These are the activations of a small neural network, seen along a few directions. Each row is one input.
In each table, some parts of the input vary, and every possible input appears once, in random order.
A made-up example of a description, with smaller parts first: line(4) and (point or ring(9) or (values(2) and ring(8))).
Shared parts are said once, and a part with two or three values counts as separate values.
(in the rows, 128 means zero)

Other details of the inputs vary at random and push rows far along three fixed directions, the same in every table; ignore that.

Table:
r1: 197 175 140 159 109 175  83 127 159 168 131 142 138
r2: 108 127 139 106 123 118 133 125 136 127 127 115 118
r3: 138 103 134 132 109 128 124 115 127 126 134 162 154
r4: 107 103 150 118 103 137 121 113 135 112 138 122 116
r5: 136 108 118 137 110 126 117 132 119 116 130 137 158
r6: 155 130 104 133 147 116 137 134 123 144 121 145 145
r7:  70 137 122 134 129 125 123 135 162 125 124 142 118
r8: 148 131 110 137 150 125 142 132 111 135 121 145 128
r9: 127 134 102 121 177 110 158 138 108 133 115 122 112
r10: 155 202 157 145 114 171  79 143 172 166 144  60  87
r11: 115 103 157 119  95 134 117 110 142 120 140 138 134
r12: 107 120 133 116 133 120 127 118 129 118 141 116 101
r13: 109 130 134 122 128 115 118 132 123 115 141 113 118
r14: 131 124 112 120 144 103 130 134 119 129 128 146 135
r15: 160 185 173 153  85 184  71 132 174 160 148  80 103
r16: 108 108 149 117  99 137 121 127 133 113 136 118 117
r17: 107 142 133 108 166  99 145 123 131 133 133 113  95
r18: 156 120 118 145 113 146 136 129 119 129 111 136 168
r19: 110 141 118 113 167 106 131 121 125 123 137 112  87
r20: 147 130 104 129 144 133 149 132 117 133 106 129 136
r21: 115 116 141 127  96 130 103 132 131 114 141 117 135
r22: 108 119 129 112 127 122 129 129 133 119 131 101 106
r23: 150 132 119 146 150 130 147 129 109 135 118 141 147
r24: 125 141 110 128 179 106 159 136 105 130 121 119 121
r25: 109 127 136 124 127 118 127 132 124 119 141 109 119
r26: 107 148 130 103 161 105 149 127 131 132 126 109  99
r27: 139 101 128 128 105 129 128 126 130 127 123 149 158
r28: 159 118 114 150 114 140 124 135 119 132 123 139 166
r29: 151 129 107 143 147 128 144 135 114 134 116 129 151
r30: 131 126 117 121 145 105 132 132 118 127 130 150 133
r31: 108 107 152 119 100 136 121 121 134 114 136 122 115
r32: 105 147 124 114 160 111 148 131 121 126 124  90 104
r33: 106 108 149 114 100 141 126 110 134 110 132 121 118
r34: 107 110 144 112  95 140 124 125 133 114 126 112 121
r35: 112 127 138 113 126 111 125 128 135 127 141 123 114
r36: 108 144 128 110 165  94 139 125 131 134 139 114  93
r37: 160 117 120 135 110 142 135 127 128 137 110 155 168
r38: 158 120 124 153 120 144 127 122 116 132 128 152 162
r39: 151 119 119 140 117 141 128 136 117 130 124 150 144
r40: 107 126 130 113 128 116 118 132 127 115 139 117 102
r41: 107 143 130 107 164 101 144 130 131 133 133 110  97
r42: 131 140  96 116 178  89 142 134 119 135 125 131 119
r43: 158 125 124 151 118 139 120 130 114 128 126 155 161
r44: 107 141  92 167 153 137 142 144 132 130 106 160 153
r45: 118 112 150 120  94 123 104 119 139 119 144 142 131
r46: 115 105 152 117  90 131 114 126 142 123 136 129 136
r47: 110 127 100 163 123 155 129 142 141 128 105 170 149
r48: 107 125 133 114 130 114 119 125 127 115 140 119  99
r49: 155 123 129 147 116 148 139 124 113 130 113 149 164
r50: 129 105 122 127 111 130 126 134 118 121 128 138 137
r51: 128 124 126 119 145 118 150 112 122 128 120 145 134
r52: 129 109 120 125 113 127 118 134 118 117 128 141 136
r53: 113 110 133 116  97 128 102 129 137 112 139 115 119
r54: 108 127 135 123 133 115 118 117 126 114 144 116 116
r55: 131 113 133 134 109 138 139 127 114 117 119 138 157
r56: 107 111 148 113  96 141 126 124 132 112 128 118 120
r57: 152 137 121 130 147 126 150 124 120 142 112 153 143
r58: 138 104 128 129 104 125 123 130 125 128 129 155 156
r59: 196 236 131 162 170 180 114 132 158 189 117  81  95
r60: 107 123 137 121 128 120 130 131 125 120 133 103 121
r61: 114 107 136 119  94 132 110 129 138 116 139 111 119
r62: 146 134 115 132 148 134 153 127 113 133 110 141 130
r63: 148 149 105 142 188 118 158 125 107 141 117 131 129
Description of these inputs: values(3) and (point or (line(4) and line(5))).
The inputs of r3 and r38 match in every part but the values(3) part. If r14 is changed in the same way as r3 into r38, which row does it become? -> r21
Which other rows does r46 become when the values(3) part takes its other values? List them by row number. -> r9, r60
Start at r18 and move only the line(5) part, one step at a time. The first step leads to r32. Which rows follow, in order? -> r55, r49, r59
Which other rows does r30 become when the line(4) part takes its other values? List them by row number. -> r26, r35, r41
Which other rows does r17 become when the values(3) part takes its other values? List them by row number. -> r23, r31

Table:
r64: 171 176 128 179 117 188 112 150 163 164 115 128 148
r65: 130 167 196  78 113 144 118 103 163 146 155  22  46
r66: 101 107 155 129  67 159  78 118 163 110 148 136 132
r67: 204 119  94 132 173  95 146 130  69 138 126 128 158
r68: 155 154 110 173 137 153 126 124 133 152 112 157 154
r69: 187 133 171 131  56 168  75 131 136 137 162  70 128
r70:  59 162 167 115 119 125  92 125 190 127 151  53  65
r71: 160 147 114 166 143 140 130 128 125 152 120 192 156
r72: 152 131 143  75 186  78 171 105  99 143 135 123  89
r73: 206 125  95 124 175  91 142 131  70 132 133 140 157
r74: 127 203 107 138 178 146 135 157 141 161 104  87  92
r75:  88  66 156 116  41 127  91 123 151  96 147 166 138
r76:  37  96 153  84  86  98 101 118 161  82 156 101  82
r77: 125 156 175 100 110 128  92 132 130 121 165  16  63
r78:  40  97  89 108 211  58 204 135  84  83 107 133 119
r79: 241 155 136 128 142 154 143 108 113 169 114 150 155
r80:  93 120 202  68  96 125 132  97 135 105 147  42  64
r81: 212 134 120 119 173 122 172 106  96 159 106 137 148
r82: 174 119 182 112  61 135  62 123 130 129 173  98 118
r83:  45  86  73 102 211  62 197 129  85  90 120 135 110
r84: 116 200 110 149 187 135 144 136 142 155 125  93  84
r85:  86  34 125 116  52 116 125 124 116  80 125 203 207
r86:  93 165  96 117 239  61 170 142 122 140 126 132  83
r87: 111 101 142 162  71 169 123 123 122 106 116 163 173
r88:  98  34 120 132  57 123 125 118 119  84 118 187 188
r89: 179 149  94 173 149 165 120 135 133 157 103 159 160
r90:  41  88  88  95 206  36 189 123  95  83 127 155 125
r91: 118  89 134 154  75 176 115 131 124 104 114 157 167
r92: 137 193 104 128 188 112 128 153 145 173 122 124  91
r93:  51 127 147 102  97 124 110 132 168 107 149  68  65
r94: 192 209 132 184 117 195  86 130 170 177 124 143 140
r95:  92  24 131 127  64 120 119 115 111  82 137 217 188
r96: 156 153  99 156 129 160 132 154 134 158 105 143 157
r97: 143 111  91 148 130 129 140 140 117 138 100 174 182
r98: 160 148 100 163 126 165 133 149 126 139  95 145 146
The inputs of r98 and r93 match in every part but one. If r87 is changed in the same way as r98 into r93, which row does it become? -> r84
What is each input in this table made of? -> line(5) and (values(2) or ring(5))
Start at r85 and move only the ring(5) part, one step at a time. The first step leads to r76. Which rows follow, in order? -> r66, r94, r90
Start at r92 and move only the line(5) part, one step at a time. The first step leads to r85. Which rows follow, in order? -> r97, r96, r74
Which other rows agree with r95 in the line(5) part? List them by row number. -> r71, r72, r75, r82, r86, r92

Table:
r99: 132 172  86 137 235 101 183 126 104 146 108 135 104
r100:  85 151 158 104 118 130 114 123 168 131 137  82  81
r101: 190  76  90 119 167  91 191 121  38 111 109 163 186
r102:  87 146 157 100 115 133 111 124 165 129 137  87  69
r103: 236 176 122 194  78 228  82 155 156 179 103 148 170
r104: 131 173  87 133 234  99 184 131 106 148 106 134 107
r105: 143  25 166  97  47 104 115 101  91  83 156 163 181
r106: 136 172  75 133 231  80 165 142 108 152 117 136 110
r107: 241 177 127 188  76 212  68 149 167 186 115 167 176
r108: 128 112 186  76  99 117 120 100 128 120 158  73  90
r109:  84  42 137 128  75 109 123 109 106  77 144 189 177
r110:  73  38 138 131  68 125 134 113 100  68 133 164 177
r111: 225 178 131 204  86 225  88 147 149 174 108 147 180
r112:  87 150 156 100 118 130 114 124 168 132 136  83  74
r113:  93 152 145 110 124 116  97 131 163 132 150  90  85
r114:  87 153 147 115 116 134 106 136 160 126 139  64  85
r115:  76  51 150 113  67 119 139 110 122  85 130 166 168
r116: 134 173  79 137 235  84 164 139 104 148 119 138 108
r117:  81 151 148 118 120 130 112 133 154 123 142  67  86
r118: 141  72  59 142 163 100 188 141  68 108  90 199 198
r119:  97 148 144 107 118 122  93 133 162 130 151  95  75
What is each input in this table made of? -> values(3) and (point or line(6))
The inputs of r119 and r102 match in every part but the values(3) part. If r113 is changed in the same way as r119 into r102, which row does it become? -> r100
Which other rows does r99 become when the values(3) part takes its other values? List them by row number. -> r109, r110
Which other rows agree with r114 in the values(3) part? List them by row number. -> r101, r103, r110, r111, r117, r118
Which other rows does r106 become when the values(3) part takes its other values? List them by row number. -> r115, r117
